A small network was trained on invented records. Each row is its activation on one of them, seen along a few directions.
Records have a field called S. Each example row is followed by its value.
Other fields move the rows too, some of them a lot.
In the rows, 500 means zero.
Strong random noise was added to every row along 15 fixed directions; ignore it. To show where, here is one row again and again, with new noise each time:
[491 589 564 622 417 512 392 614 371 634 182 401 205 512 307 341 451 185
 413 484 451 835 406 520 214 694 562 517 387 642 434 527]
[649 495 503 603 574 596 435 470 679 597 509 316 422 458 329 518 617 528
 501 440 537 421 504 392 286 579 427 535 440 390 464 442]
[665 479 468 649 431 476 528 746 778 432 651 389 830 491 381 673 434 594
 537 210 515 276 558 430 436 375 412 245 419 742 695 370]
[468 530 621 487 477 500 660 418 567 622 589 437 425 352 293 484 674 612
 431 313 513 612 594 515 344 738 424 472 580 664 362 216]
[481 589 503 370 417 377 585 388 512 358 433 730 530 434 387 579 616 636
 567 555 497 492 649 519 802 561 578 457 689 456 442 353]
[490 575 402 461 353 511 304 384 570 426 485 535 442 422 580 568 470 502
 300 692 463 195 367 583 496 336 860 287 784 664 598 646]
[461 437 508 584 537 520 376 310 771 262 429 565 547 407 421 501 586 649
 505 458 393 390 397 559 433 605 453 548 381 430 457 461]
[454 532 534 646 399 581  77 151 606 394 274 713 398 293 245 567 786 626
 213 925 560 422  68 594 249 557 715 313 562 701 366 430]
[469 386 510 512 403 492 582 660 352 395 541 629 424 554 361 549 534 476
 544 421 505 667 633 503 465 616 323 475 208 541 366 426]
[482 276 488 470 527 423 584 593 211 613 522 500 525 662 615 570 555 338
 535 407 488 640 765 625 545 518 431 484 320 671 544 513]
[852 531 514 634 576 413 573 683 657 617 382 378 657 556 309 555 496 324
 653 333 620 378 559 376 520 446 552 292 502 551 689 490]
[645 549 444 429 284 512 560 689 534 254 515 799 312 565 388 580 301 321
 614 560 545 318 392 519 653 422 796 300 467 506 500 596]
[540 168 352 533 528 458 372 416 333 571 627 670 632 543 437 668 770 634
 281 822 661 384 531 370 351 292 402 219 389 705 364 528]
[439 486 494 498 519 776 295 643 453 539 497 320 480 606 928 634 372 349
 618 552 488 602 403 789 636 562 572 583 398 289 612 471]
[501 522 609 502 853 585 473 210 682 386 333 601 539 388 525 361 637 610
 504 710 544 453 285 478 621 566 388 630 501 172 489 603]
[584 531 614 347 543 459 785 361 737 477 593 636 249 420 185 540 568 465
 470 248 516 256 538 531 401 571 681 574 592 804 611 377]
[469 574 602 632 569 746 184 436 495 617 441 370 557 552 636 629 571 505
 556 597 436 629 403 753 535 562 484 729 395 467 649 347]

[407 633 590 491 749 413 635 556 437 651 220 183 513 363 559 264 530 410
 338 408 551 775 571 358 427 639 274 468 664 420 554 616] => s2
[661 519 596 518 639 613 708 646 569 620 590 442 417 579 618 327 228 224
 557 345 460 455 399 546 458 452 640 430 515 616 635 655] => s1
[619 479 527 626 585 616 417 415 561 664 643 517 656 606 599 453 452 565
 702 599 405 605 465 500 606 463 490 600 515 335 386 374] => s2
[504 737 499 370 412 616 595 622 500 479 640 330 277 337 308 589 600 658
 327 462 626 344 658 323 420 513 390 495 639 423 531 482] => s4
[578 411 558 578 594 512 642 547 646 357 681 677 569 567 351 403 362 526
 591 350 426 365 406 421 422 412 366 609 203 572 529 575] => s6
[717 600 704 710 454 665 419 612 353 561 469 399 623 442 505 554 591 415
 561 545 690 390 299 752 527 582 586 297 411 527 657 565] => s8
[423 503 442 531 679 412 537 741 692 547 161 199 611 446 601 387 367 311
 417 333 617 717 342 327 332 565 325 361 479 462 593 517] => s3
[644 538 606 453 658 692 611 428 580 584 693 532 356 455 605 431 436 404
 494 628 649 278 202 524 485 440 705 402 633 443 528 622] => s2
[362 451 455 405 366 786 346 685 590 511 738 652 304 622 519 816 332 440
 413 580 589 490 178 623 296 344 616 639 289 844 604 234] => s3
[485 725 620 457 543 371 617 472 712 285 226 884 671 462 363 405 345 485
 603 531 440 580 301 528 838 448 638 494 655 666 655 393] => s7
[462 466 590 364 709 643 698 430 757 487 734 791 412 480 319 487 426 610
 429 570 615 414 196 341 379 356 419 661 422 639 487 380] => s5
[570 584 495 502 716 510 592 731 604 514 364 597 805 681 699 325  79 340
 564 539 438 450 322 449 722 127 526 595 508 628 875 743] => s8
[415 536 600 446 455 432 531 242 470 376 434 684 296 399 454 354 535 447
 452 554 443 459 338 639 492 618 713 512 583 553 410 598] => s5
[505 445 529 431 540 704 415 486 405 358 535 635 360 565 577 693 585 499
 545 626 547 415 500 678 601 513 512 651 307 415 597 505] => s1
[639 759 640 711 431 516 483 623 302 627 397 120 386 318 302 310 590 389
 306 413 557 477 561 418 257 614 438 262 574 506 564 781] => s4
[414 222 189 375 431 445 396 629 506 445 688 576 599 636 596 781 488 629
 375 621 554 352 641 314 436 184 405 418 408 601 485 486] => s7
[639 305 283 492 377 533 378 566 666 588 471 548 454 668 433 588 375 461
 582 560 491 368 440 442 318 365 684 614 413 506 422 459] => s8
[507 485 432 213 714 485 725 276 766 556 524 677 299 448 375 454 539 597
 399 595 561 351 480 263 465 417 595 652 773 503 439 413] => s1
[364 338 319 273 524 353 572 620 484 331 229 602 308 532 597 492 367 257
 363 559 606 488 422 410 455 454 615 378 472 488 506 720] => s6
[481 467 493 579 351 200 521 410 437 318 313 538 495 433 388 355 527 403
 470 353 367 484 607 536 471 599 599 289 521 619 444 694] => s5
[483 697 563 702 251 373 397 534 489 386 422 584 706 376 177 508 574 676
 437 481 438 606 519 440 494 530 416 292 544 702 450 365] => s3
[550 683 468 485 469 284 606 702 428 416 329 549 544 523 210 461 450 487
 522 434 516 554 699 218 613 407 341 540 488 483 599 588] => s6
[652 580 500 622 378 567 290 567 505 483 438 436 476 545 479 632 474 370
 576 542 525 348 415 602 512 448 707 433 473 472 651 577] => s7
[558 448 433 672 365 565 459 752 285 635 729 102 591 564 772 391 351 417
 499 327 373 514 721 520 390 483 396 291 428 418 454 720] => s4

Which value of S does each new row have?
[720 615 829 758 532 699 594 517 369 732 842 245 620 577 716 397 418 364
 839 171 338 504 581 900 660 670 558 589 418 452 648 503] => s7
[421 507 548 411 582 424 588 508 334 415 377 586 452 509 456 540 577 437
 356 482 497 492 657 551 553 433 447 542 471 774 737 614] => s2
[476 747 432 454 294 499 410 522 337 362 435 345 290 488 660 416 361 439
 512 488 268 415 757 583 683 528 692 558 725 245 553 794] => s1
[597 475 564 541 507 530 686 527 521 475 758 571 444 558 344 454 487 569
 716 343 458 542 638 408 539 592 310 630 312 297 323 423] => s3
[526 492 510 423 701 569 591 496 332 402 489 468 364 484 594 417 560 469
 384 610 557 338 601 432 545 436 374 533 444 312 605 870] => s1
[407 655 418 484 327 509 536 694 640 233 541 596 304 425 306 343 226 539
 370 487 421 440 339 242 312 417 448 493 443 459 389 667] => s7
[684 430 771 524 784 659 781 387 369 655 796 446 510 463 522 501 757 541
 622 409 672 416 593 614 581 648 326 519 404 405 533 473] => s2
[481 464 590 567 604 534 518 683 235 541 402 385 489 516 694 375 421 234
 427 531 615 601 341 591 452 536 449 340 332 501 588 780] => s6
